A small network was trained on invented records. Each row is its activation on one of them, seen along a few directions.
After each row come some of the record's fields: C, W, V, N.
A field that a record lacks is written absent.
The largest differences between rows may come from other fields.
(in the rows, 500 means zero)
Random noise pushes rows far along 23 fixed directions. That doesn't count. These rows show it; they differ only by the noise:
[500 520 624 497 457 611 493 211 633 707 364 486 371 533 364 428 551 458
 486 583 385 382 430 552 448 477 524 473 483 414 241 424 402 455 529]
[451 423 600 309 559 676 634 461 643 485 422 620 403 522 400 590 374 544
 620 495 467 412 396 460 602 498 494 341 465 436 557 233 543 190 595]
[147 545 746 581 421 803 463 786 662 567 632 491 467 361 593 440 653 323
 403 662 745 530 511 345 443 482 393 673 501 811 557 268 570 153 787]
[567 649 450 578 500 462 483 419 320 356 464 421 542 656 598 648 467 407
 787 353 611 606 292 516 523 698 433 370 577 662 664 438 477 333 441]
[466 412 706 232 809 654 318 505 549 794 326 518 376 341 547 453 718 452
 581 511 495 314 518 519 575 321 812 581 669 592 428 434 568 489 501]
[492 518 667 675 572 529 378 404 430 623 517 461 487 501 575 321 546 532
 431 701 558 705 501 533 455 342 336 457 262 314 517 538 375 534 570]
[449 674 583 671 405 564 532 307 392 578 389 403 464 669 444 587 672 211
 429 487 408 519 503 775 500 711 667 413 506 773 372 432 520 632 520]
[370 546 543 277 369 550 453 384 427 596 358 575 635 637 387 530 536 360
 627 673 465 531 592 665 407 524 715 500 605 451 393 644 476 698 481]
[556 681 468 394 321 427 762 534 462 501 604 684 507 623 257 315 393 407
 395 616 506 430 738 389 518 432 592 511 289 374 601 348 450 525 427]
[560 395 436 479 501 608 570 379 274 448 332 389 600 488 315 696 573 250
 525 467 413 484 487 575 487 745 447 659 511 524 420 519 615 121 502]
[409 478 554 306 655 485 359 714 560 458 695 545 412 425 723 470 511 533
 478 618 531 463 717 344 291 546 380 699 639 463 715 443 546 673 630]
[498 486 558 573 721 524 485 599 185 475 654 370 569 551 600 534 624 559
 547 494 651 581 808 604 474 380 682 459 512 360 607 691 315 844 428]
[531 355 537 290 765 639 347 318 589 776 171 771 479 500 670 302 566 567
 302 464 516 458 462 410 779 371 584 414 373 618 325 460 863 643 406]
[553 552 323 610 243 449 569 400 374 566 515 395 584 527 322 530 491 452
 476 502 570 512 436 415 362 356 434 652 266 568 510 562 608 538 352]
[478 604 715 515 599 664 198 401 579 575 361 399 549 599 651 600 579 667
 778 357 431 645 195 593 512 499 509 490 655 392 625 582 240 430 641]
[726 336 388 433 787 341 678 656 602 260 634 449 695 284 295 390 311 582
 519 550 540 425 247 529 640 349 660 355 470 408 395 611 428 492 480]
[640 635 525 486 694 354 319 367 521 730 519 566 373 479 580 297 579 503
 570 539 601 516 304 255 476 470 380 647 391 597 700 429 450 402 437]
[353 613 494 558 380 558 736 477 523 624 340 532 552 645 838 735 382 431
 574 455 559 675 804 542 659 644 588 427 377 571 340 666 690 627 510]
[292 380 628 609 600 306 513 408 620 590 515 593 185 530 863 593 491 461
 621 507 565 597 379 505 684 605 445 236 499 811 395 466 467 653 489]
[256 100 573 653 476 520 521 703 452 479 541 464 531 452 530 668 508 533
 549 381 473 610 604 461 692 525 507 576 470 374 440 837 277 383 523]
[620 257 547 537 520 634 414 397 516 486 486 535 528 391 634 548 398 455
 505 301 414 426 362 475 733 576 556 513 463 337 426 581 465 677 380]
[421 495 502 619 356 440 415 504 338 340 565 507 603 660 626 353 496 433
 399 497 543 628 628 517 433 560 382 508 564 460 319 632 425 738 493]
[575 609 476 535 507 477 367 617 442 544 297 287 540 435 543 635 486 386
 556 462 381 512 318 507 781 662 598 437 585 560 460 751 577 275 623]
[394 549 529 865 309 643 397 538 540 410 554 314 526 487 441 621 762 425
 548 403 576 506 253 572 356 518 428 477 501 806 737 362 363 529 402]
[449 467 541 296 623 464 648 441 521 354 511 710 455 494 372 569 720 731
 438 450 440 572 406 769 605 407 541 471 606 670 746 360 267 488 429]

[381 487 404 459 404 542 492 577 502 490 613 558 580 654 264 368 320 460
 602 568 618 523 555 555 297 559 573 408 533 504 667 513 505 402 539] => C=c1 W=absent V=absent N=absent
[593 561 573 543 664 281 520 371 631 539 446 510 388 482 697 531 404 529
 701 544 421 695 323 558 432 546 318 468 395 508 597 392 470 361 565] => C=c2 W=w1 V=v1 N=n2
[445 125 421 273 581 494 555 480 296 148 374 862 666 589 559 457 445 471
 509 425 557 621 592 550 547 609 265 413 546 503 554 333 705 368 307] => C=c1 W=w1 V=v1 N=absent
[663 890 301 422 403 526 498 331 428 463 391 580 747 695 480 686 403 356
 725 485 562 620 219 671 498 695 618 363 414 759 902 404 758 632 376] => C=c1 W=w1 V=v2 N=n2
[708 605 413 530 397 569 443 192 510 664 266 452 549 419 473 583 573 354
 613 670 427 429 463 430 355 645 327 590 384 333 516 502 571 430 295] => C=c1 W=w2 V=v2 N=n1
[502 386 443 534 583 252 687 582 578 516 627 497 478 593 170 429 433 409
 415 500 336 432 591 535 348 543 662 602 390 499 420 511 463 551 563] => C=absent W=absent V=absent N=absent
[528 309 449 730 419 551 411 581 282 416 547 319 460 421 465 527 503 296
 548 303 530 448 510 600 422 503 542 530 531 559 523 449 594 432 363] => C=c1 W=w1 V=v1 N=n1
[493 572 409 676 240 675 637 469 645 643 488 638 452 461 498 371 454 529
 332 310 544 478 680 507 591 597 465 593 402 565 610 466 519 285 373] => C=c1 W=w2 V=v1 N=n1
[525 634 701 325 699 534 636 440 231 532 264 432 703 625 534 616 562 300
 768 744 613 643 635 439 508 406 642 449 366 299 290 461 543 333 585] => C=c1 W=w2 V=v1 N=n1
[607 391 551 441 498 581 555 252 354 377 469 467 565 411 637 874 639 557
 480 325 474 538 156 336 637 428 274 788 352 535 434 376 541 542 439] => C=c1 W=w1 V=v1 N=n2
[586 365 574 428 634 239 595 446 415 430 601 570 366 435 617 522 405 600
 395 627 417 579 463 481 683 361 417 404 314 308 421 509 443 758 503] => C=c1 W=absent V=absent N=absent
[426 392 618 541 535 712 404 423 703 462 355 343 572 458 612 816 544 552
 528 417 325 507 207 540 446 555 385 570 521 505 319 449 621 530 714] => C=c1 W=w1 V=v1 N=n2
[448 378 408 665 368 604 459 455 551 618 352 451 545 663 372 561 402 478
 703 351 512 436 472 519 430 421 673 263 381 517 523 530 588 583 304] => C=c1 W=w2 V=v2 N=n2
[297 325 637 564 273 530 465 597 389 432 557 477 587 585 550 545 357 423
 561 603 373 708 758 690 318 400 437 542 407 179 451 597 458 623 602] => C=c1 W=w1 V=v2 N=n1
[532 504 490 532 362 631 410 514 333 317 532 531 628 472 412 202 447 294
 357 456 505 590 556 764 404 683 374 633 698 545 480 451 508 101 573] => C=c1 W=w1 V=v1 N=absent
[350 764 597 276 414 473 594 693 437 377 528 609 477 765 551 483 377 645
 418 414 500 621 534 397 695 456 496 444 572 562 495 394 529 279 845] => C=c1 W=w2 V=v1 N=n2
[538 452 438 489 535 546 529 616 517 536 715 507 598 314 356 306 326 390
 489 571 649 483 498 583 596 626 691 545 612 505 499 753 366 318 553] => C=c2 W=w2 V=v2 N=n1
[381 426 444 510 639 525 513 587 413 465 647 483 528 638 514 625 589 600
 559 353 696 430 494 317 544 490 655 465 566 644 513 567 445 759 451] => C=c1 W=w1 V=v1 N=n1
[186 299 467 455 597 436 605 680 716 605 539 569 288 652 335 519 508 738
 486 381 534 432 576 338 420 352 565 463 498 656 461 425 523 386 617] => C=c1 W=w1 V=v1 N=n1
[254 203 417 373 429 579 356 635 432 662 450 615 683 442 330 345 493 525
 397 658 671 583 588 403 463 323 522 620 422 543 469 789 676 398 506] => C=c1 W=w2 V=v1 N=n2
[410 601 637 569 611 483 309 341 393 841 291 540 281 501 727 380 808 432
 459 632 576 622 642 684 471 361 559 372 424 797 611 403 641 650 357] => C=c1 W=w2 V=v1 N=n1
[638 485 500 335 471 758 498 196 506 481 753 603 462 455 477 601 360 502
 528 205 532 374 164 625 541 550 659 673 576 609 617 311 476 724 445] => C=c2 W=w1 V=v1 N=n1
[441 686 483 576 324 489 485 610 632 428 508 454 639 492 510 477 409 476
 441 470 445 632 307 598 688 684 514 553 642 623 389 749 402 286 715] => C=c1 W=w1 V=v1 N=n1
[657 441 322 590 556 564 521 334 711 461 464 479 442 377 455 446 498 625
 413 370 469 444 359 457 315 635 169 695 550 588 514 394 549 115 473] => C=c2 W=w2 V=v2 N=n2
[449 484 556 485 503 615 709 360 649 627 566 645 563 615 513 572 430 544
 505 343 448 536 717 581 477 623 659 688 433 431 480 549 355 632 504] => C=c1 W=w1 V=v1 N=n2
[536 466 505 399 509 483 339 395 414 625 465 546 489 544 339 401 477 700
 458 506 348 591 493 625 515 455 443 586 504 243 652 718 312 378 554] => C=c1 W=w1 V=v1 N=absent
[561 774 442 561 661 370 511 553 598 356 539 556 623 727 627 260 593 739
 491 354 671 607 486 361 275 419 342 557 567 694 579 344 465 497 511] => C=c1 W=w2 V=v1 N=absent
[509 441 438 193 510 278 629 586 368 492 564 678 316 578 410 467 420 526
 596 341 461 383 694 424 596 413 695 594 642 476 561 463 438 455 373] => C=c2 W=absent V=absent N=absent
[543 814 342 543 124 412 498 520 266 641 347 342 446 563 609 705 509 393
 558 500 465 517 717 435 539 496 551 540 432 480 589 682 662 643 361] => C=c2 W=w2 V=v1 N=n2
[305 431 382 538 469 471 660 511 412 406 653 483 416 681 502 754 487 592
 437 460 563 523 603 453 490 589 457 403 452 673 537 538 530 703 537] => C=c1 W=w1 V=v1 N=n2

Which values does each new row have?
[583 751 367 255 576 251 703 480 596 352 479 518 552 781 440 406 219 609
 446 455 395 495 547 464 388 581 485 473 628 564 190 459 690 419 771] => C=c1 W=w1 V=v1 N=n2
[460 615 382 703 606 557 438 247 561 569 500 451 535 519 427 513 786 512
 400 590 625 577 309 653 336 699 368 522 543 854 566 564 410 530 461] => C=c2 W=w1 V=v1 N=n2
[544 462 336 734 697 516 628 419 536 475 602 324 644 706 292 606 309 626
 735 282 646 472 254 513 522 588 691 247 482 527 361 724 361 478 521] => C=c1 W=w1 V=v1 N=n2
[581 527 551 759 535 463 527 286 198 707 547 433 251 517 546 512 749 438
 178 255 384 530 656 715 761 558 636 624 403 677 451 599 361 678 407] => C=c2 W=w1 V=v1 N=n2
[617 228 431 353 523 723 641 384 373 388 402 519 682 240 429 557 611 563
 633 517 692 342 622 593 429 188 589 473 560 279 406 434 501 572  90] => C=c1 W=w2 V=v1 N=n2
[604 535 388 434 825 651 566 380 617 719 516 525 532 335 607 640 621 697
 496 402 644 509 462 469 589 557 580 713 456 659 726 627 507 466 424] => C=c1 W=w1 V=v1 N=n1
[451 428 410 600 260 561 445 770 452 276 589 328 598 497 461 644 393 219
 670 354 433 396 599 528 236 678 557 590 643 560 666 410 645 503 456] => C=c1 W=w1 V=v1 N=n1
[578 438 391 566 544 416 522 303 345 467 509 482 291 507 583 611 532 636
 359 427 503 525 404 339 597 577 130 503 376 570 546 437 571 359 483] => C=c2 W=w1 V=v1 N=n2
[611 426 504 649 652 401 577 775 607 392 502 326 699 373 311 481 482 339
 582 541 397 456 491 569 370 432 679 520 376 464 545 469 537 423 506] => C=c1 W=w1 V=v1 N=n1
[605 406 503 508 644 621 485 306 496 646 480 516 439 550 465 492 492 464
 568 250 521 364 448 460 504 625 624 563 516 580 507 434 514 442 419] => C=c2 W=w2 V=v1 N=absent
[526 568 593 455 227 476 597 386 462 354 392 666 588 451 668 600 579 376
 681 497 434 671 551 773 421 472 482 561 493 493 709 302 410 621 233] => C=c1 W=w2 V=v1 N=n1
[518 602 524 407 449 551 410 316 686 515 465 648 601 500 600 419 588 545
 305 545 427 517 398 566 480 657 421 668 616 561 362 561 453 735 543] => C=c1 W=w2 V=v2 N=absent
[486 591 378 319 351 509 531 165 410 695 473 459 406 605 434 775 414 455
 614 499 414 473 456 589 369 686 511 650 535 565 484 599 593 541 533] => C=c1 W=w1 V=v1 N=n2
[484 445 376 632 335 558 354 321 486 608 556 459 343 525 444 519 539 581
 474 467 447 484 567 448 235 661 205 660 493 451 746 548 428 403 433] => C=c2 W=w2 V=v1 N=n1
[481 365 524 660 579 395 561 615 638 585 559 502 444 339 545 439 362 397
 386 629 434 581 557 619 573 567 530 412 287 534 540 577 601 482 572] => C=c1 W=w2 V=v1 N=n1
